Each row below holds a small network's activations on one input, seen along a few directions.
In each table, some parts of the input vary, and every possible input appears once, in random order.
Descriptions start from the smaller parts, as in this example, which fits no table here: line(4) and (point or (values(2) and ring(5)) or ring(11)).
Shared parts are said once, and a part with two or three values counts as separate values.
In the rows, zero is written as 128.

Other details of the inputs shift rows strongly along two fixed directions, in all tables alike. That doesn't count.

Table:
r1: [142 142 132 147  96 120 127 125 123 129 123 162 126 133]
r2: [158 115  93 106 121 117  97 130 140 179 142 136 141 173]
r3: [121  97 128  88 173 149 136 142 160 153 150 131 115 153]
r4: [104 152 134 117 149 160 131 130 143 116 110 111 107 126]
r5: [133 132 131 152  90  93 111 133  96 139 124 149 131 130]
r6: [ 78 109 118  80 142 170 141 139 155 107 145 118  92 167]
r7: [151 115 131 141 123 101 133 121  89 136 129 140 160 138]
r8: [131 116 127 133 104  99 137 132 113 134 107 140 127 140]
r9: [153 112 105 105 161 133  76 153 145 154 138 119 154 139]
r10: [149 108 106 102 141 127 101 113 164 168 158 147 142 150]
r11: [104 152 158 174 104 127 159 134 121  76 115 107 121  92]
r12: [149 135 129 193 105 104 115 130 102 114  93 126 165 105]
r13: [126 112 107  86 164 144 132 129 142 172 154 121 111 138]
r14: [149 136 136 145 127 124 145 117 110 133 137 155 144 122]
r15: [144 120 141 148 102  96 129 134 119 142 107 158 132 130]
r16: [151 145 149 190  88  85 126 132 109 112 118 116 152  98]
r17: [131 128 142 149 100 112 123 134 121 125 122 159 130 139]
r18: [166 125 103  99 163 137  75 139 146 156 134 119 144 139]
r19: [ 75 128 123  71 182 191 124 158 167 105 142 102  99 138]
r20: [ 87 127 121  93 128 164 169 126 144 103 122 123  84 138]
r21: [165 109  98 104 151 112 121 129 133 188 142 128 144 157]
r22: [ 85 114 134 100 155 154 176 133 129  96 132 120  97 136]
r23: [107 166 163 164 110 140 164 116 122  69 109 102  98  91]
r24: [ 54 150 150 146 133 182 177 134 132  49  97 107  97 102]
r25: [147 132 122 136 124 118 146 112  95 130 132 140 148 131]
r26: [172 129 126 151 129  95 131 126 117 168 127 157 148 127]
r27: [152 138 125 144 118 107 132 112  86 149 139 145 147 113]
r28: [127 125 107 100 122 140 108 131 138 160 148 134 111 149]
r29: [123 161 142 174 113 131 139 116 111 100  85 121 128 105]
r30: [124 144 156 162  96 111 144 133 122  86 127 108 134  94]
r31: [140 121 133 144 124  89 134 130  93 149 126 142 137 117]
r32: [126 114 122 140 113  97 125 109 111 116 130 139 146 137]
r33: [171 171 135 176 106  80  99 130  86 131  94 144 159 104]
r34: [108  92 123  87 157 149 115 121 171 136 160 135 122 155]
r35: [169 111  99 108 159 143  76 132 152 155 130 110 146 140]
r36: [ 73 172 169 125 119 168 178 123 139  48 108  99  93  88]
r37: [ 63 116 135 102 138 155 150 111 132  83 149 125  93 119]
r38: [138 120 113 112 156 128  88 151 153 178 124 113 149 150]
r39: [182 155 146 191  86  74 111 117 104 131 112 117 150 102]
r40: [119 118 113 106 164 179 112 125 165 123 124  94 114 137]
r41: [104 136 122 129 115 127 140 100 118 107 141 140 115 108]
r42: [116 122 130  90 146 147 115 149 174 144 141  93 141 132]
r43: [143 133 134 141 104 116 139 126 126 140 111 157 121 125]
r44: [133 119 138 134 127 113 131 122  89 136 142 138 142 121]
r45: [168 119 122 100 137 124  89 129 165 169 153  90 136 141]
r46: [ 70 140 144 144 135 183 166 135 123  26 108 112 102  88]
r47: [135 131 110 141 109 104 132 100 114 119 131 143 143 130]
r48: [141 119 146 143 131 118 138 126 108 129 136 152 148 130]
r49: [140 120 114 111 115 118 118 129 129 170 127 136 115 133]
r50: [106  96 116  73 145 146 118 142 154 162 141 120  97 151]
Each input here is: values(2) and (line(4) or ring(6) or (values(3) and ring(5))).
Question: The inputs of r18 and r9 match in every part but the values(2) part. If r2 is changed in the same way as r18 into r9, which row does it become?
Answer: r6
Question: Which other rows does r47 become when the values(2) part takes its other values? List them by row number.
Answer: r32
Question: A walk changes only the ring(5) part. It starts at r34 and steps to r48. List the rest of the walk in order.
Answer: r3, r15, r17
Question: Which other rows does r9 become when the ring(6) part takes its other values? List them by row number.
Answer: r12, r19, r24, r38, r46

Table:
r51: [162 163 143 214  84  65 144 107  34 112  92 177 153  88]
r52: [121 135 146 174  97  78 149 107  75 101 129 154 154 108]
r53: [ 97 142 132 135 102 131 166 143 101  98  90 150  90 136]
r54: [ 81 130 120  83 153 171 124 155 173 123 103 101  86 140]
r55: [187 130 115 160  75  62  59 130 130 170 120 132 157 130]
r56: [ 76 155 168 161 107 155 190 124 110  29 127  95 103  75]
r57: [132 172 165 183  76  99 140 138 112 112  91 136 123  94]
r58: [ 89 177 161 157 135 166 191 123 119  35 101 115  99  82]
r59: [190  98 110  93 158  96 103 118 135 220 162 127 150 147]
r60: [187 107 116 153 108  50 106 115  96 191 148 146 186 124]
r61: [102 135 147 153 122 137 139 124 120  73 128 100 125 107]
r62: [ 67 109 126  82 181 209 146 143 184  75 150  88  92 133]
r63: [ 97 113  96  63 199 215 109 140 184 136 133  99 112 150]
r64: [ 68 144 121  83 181 214 149 129 165  88 137  88  83 126]
r65: [ 51 116 120  65 124 188 169 115 173  79 155 125  64 154]
r66: [144  56  79  31 203 158  74 148 192 217 195 121 147 197]
r67: [188 135 133 165  80  65  72 135 130 183 120 133 159 130]
r68: [167 102 105  37 196 167  88 140 197 213 179  69 141 169]
r69: [167  79  99  93 159 109  67 137 139 193 155 151 177 183]
r70: [109 131 146 139 101 133 171 123 125 127 117 146  93 127]
r71: [204 126 119 159 122  68 108 120  88 184 124 163 168 125]
r72: [ 73 156 141 144 127 173 187 123  79  43 100 161  94  99]
r73: [129 147 146 178  62  81 156 107  97 118 112 163 124 118]
r74: [183 113 118 168 117  83  67 128 116 153 106 133 190 132]
Question: The inputs of r72 and r63 match in every part but one. If r60 is changed in the same way as r72 into r63, which row does it become?
Answer: r56
Question: What do these inputs look like to the network?
Answer: values(2) and (line(4) or ring(8))
Question: Which other rows does r57 become when the line(4) part takes its other values? List them by row number.
Answer: r54, r55, r67

Table:
r75: [130  92 113  79 170 140 109 131 147 193 179 135 141 166]
r76: [144 141 139 173  83  89 132 137 116 132 102 148 138 121]
r77: [146 137 117 160 120 121  92 128 116 122 107 139 152 122]
r78: [102 154 141 134 140 168 159 126 123  83 102 122 110 115]
r79: [ 18 154 150 109 114 197 205 131 145  26 116 111  49 109]
r80: [149 112 127 138 111  95 132 126  92 126 140 163 154 143]
r81: [135  77  97  88 160 132 122 119 136 180 157 129 129 169]
r82: [152 135 141 156 109  95 117 126 113 128 130 111 150 100]
r83: [ 98 143 147 137 129 156 148 120 150  75 125 104 116 116]
r84: [154 143 130 149 129 105 127 133 101 139 119 124 146 107]
r85: [152 136 133 147 133 111 119 141 106 140 102 123 151 120]
r86: [143 149 130 164  69  79 124 118  88 132 102 147 135 118]
r87: [149 126 117 140 122  94 133 104 102 138 130 166 155 119]
r88: [135  94  97  86 173 150  68 153 165 164 142 108 141 155]
r89: [157 141 141 167  94  82 129 122 103 138 111 162 130 117]
r90: [103 100 127  72 157 176 132 144 185 148 145 121  92 155]
r91: [131 108 113  77 161 173 106 128 183 150 169  89 119 145]
r92: [138 101 118  92 162 132  90 140 175 165 151  86 146 150]
r93: [149 148 134 158  85  80 123 113  92 137 113 153 128 120]
r94: [ 76 167 147 133 140 184 192 120 121  44 119 118  80  93]
Question: What do these inputs look like to the network?
Answer: values(4) or ring(6) or (values(2) and ring(5))

Table:
r95: [191 107 103 147 147 100  76 122 113 166 138 117 188 135]
r96: [ 77 144 161 119 146 163 198 118 113  64 152 134  93 103]
r97: [154 106 111  85 171 129 123 133 148 195 157 139 136 160]
r98: [150 115 119 118 127 129  96 136 161 153 155  91 152 139]
r99: [155 104 100 129 133 100  94 116 105 153 139 155 177 144]
r100: [ 86 117 121  80 146 172 112 147 182 103 146  88 112 150]
r101: [156 122 125  98 142 132  83 130 178 186 155  96 139 132]
r102: [173 145 132 169  81  66 139 121  92 163 112 149 142 119]
r103: [106 125 107  72 199 197 137 134 161 123 137 101  97 129]
r104: [101 159 153 158  73 121 175 110 100  76  93 158  83 106]
r105: [ 53 131 153 133 122 161 194 115 109  25 125 145 103 108]
r106: [156 113 120 133 132  96  78 138 137 158 122 111 170 140]
r107: [176 151 131 175 112  84 125 134 107 159  94 122 156 104]
r108: [178 150 154 184 113  82 124 126  86 125 111 134 170  86]
r109: [165 145 151 166 115  89 118 130 103 142 114 111 159  94]
r110: [ 96 145 124  88 142 182 134 146 163 121 118 100  83 145]
r111: [172 138 119 142 128 101  93 142 124 183  98 127 149 140]
r112: [147 119 113  97 115 120 114 136 134 178 129 139 115 163]
r113: [119 101 109  97 162 150  84 157 167 164 127 111 124 162]
r114: [108 149 134 178 117 127 137 116  83  47  95 132 143  91]
r115: [103 156 165 193  62  96 189 107  76  47 123 138 114  86]
r116: [100 140 151 174  92 122 170 126  82  69  97 181 123 104]
r117: [ 90 112  98  88 180 198 109 146 154 109 128 119 105 146]
r118: [138 106 110  89 157 131 133 132 149 191 145 120 121 155]
r119: [163 149 144 181  88  79 143 117  63 132  91 184 152 115]
r120: [159 103 114 105 135 137  79 125 188 175 161  93 150 151]
r121: [153  94 105  95 170 136  76 142 165 156 145 110 161 162]
r122: [ 95 168 159 192  69 107 149 115 111  37  93 131 124  82]
r123: [151 141 119 114 125 130  89 134 161 171 115 121 122 153]
r124: [106 132 131  93 178 186 158 143 160 112 130 106  98 122]
r125: [ 91  97 128  76 178 183 157 122 162 108 183 116 107 156]
r126: [ 89 160 158 165  89 123 194 117  77  73  86 155  95 100]
r127: [176 135 106 143 117  96 107 114  83 175 110 172 161 141]
r128: [154 133 118 152 104  96  69 140 145 165 111 139 146 143]
r129: [ 76 132 125  96 138 179 122 156 169 100 126 109  90 148]
r130: [150 117 123  94 145 137  93 143 165 179 153  85 138 132]
r131: [ 66 102 107  78 168 199 142 132 146 107 141 144  98 148]
r132: [ 99 134 106  87 180 195 128 132 143 112 115 115  92 137]
r133: [ 89 157 156 185  54 103 174 130  77  53  89 168 103  98]
r134: [ 78  98 133  78 163 170 157 122 158 111 173 104  95 144]
r135: [166 117 110 148 134 106  77 150 126 162 108 143 165 148]
r136: [ 94 112 142 100 161 177 139 130 164 100 149  80 115 129]
r137: [ 53 131 143 111 105 155 180 126 131  43 135 125  82 117]
r138: [168 148 130 168 118  73 126 106  63 142 135 159 170 104]
r139: [ 87 132 156 130 154 176 169 127 136  47 136 105 110 107]
r140: [188 139 121 157 125  96  96 137 105 169  94 146 161 134]
r141: [179 120 124 131 107  75 107 129 115 188 158 132 148 133]
r142: [ 56 138 163 112 141 163 202 119 119  68 144 115  74  96]
r143: [187 144 118 142 112  99  97 141 135 189 117 117 154 129]
r144: [129  87 113  85 137 133 111 113 174 162 178 110 116 160]
r145: [ 53 126 147 116 103 152 175 114 142  41 133 130  77 113]
r146: [146 122 131 178  84  66 119 134  83 148  96 172 153 124]
r147: [100 119 117  75 197 193 132 130 152 108 154  88 109 119]
r148: [158 109 109  88 136 124 116 124 168 197 152 128 115 158]
r149: [101 159 169 169  79 107 181 101  95  68 124 140  92  79]
r150: [153 136 128 182 108  84 136  98  68 116 134 157 173 110]
r151: [114  79 108  75 155 137 111 134 160 162 157 117 132 167]
r152: [163 160 126 185 105  77 152 107  60 133 104 170 160 101]
r153: [190 142 116 149 109  87  88 127 146 199 113 120 158 128]
r154: [146 106 111 130  95  92  93 131 137 170 125 156 131 152]
Question: What do these inputs look like to the network?
Answer: values(2) and line(5) and ring(6)
Question: The inputs of r109 and r142 match in every part but the values(2) part. If r129 is changed in the same way as r109 into r142, which row does it become?
Answer: r133
Question: The inputs of r103 and r152 match in every part but the values(2) part. If r122 is changed in the same way as r103 into r152, which row does it become?
Answer: r145
Question: Which other rows does r105 become when the ring(6) part takes its other values? List them by row number.
Answer: r96, r97, r116, r119, r125
Question: Which other rows does r141 become when the values(2) part takes its other values? List them by row number.
Answer: r130
Question: A walk changes only the ring(6) part. It starts at r147 and steps to r103. List the rest of the walk in order.
Answer: r132, r117, r114, r95
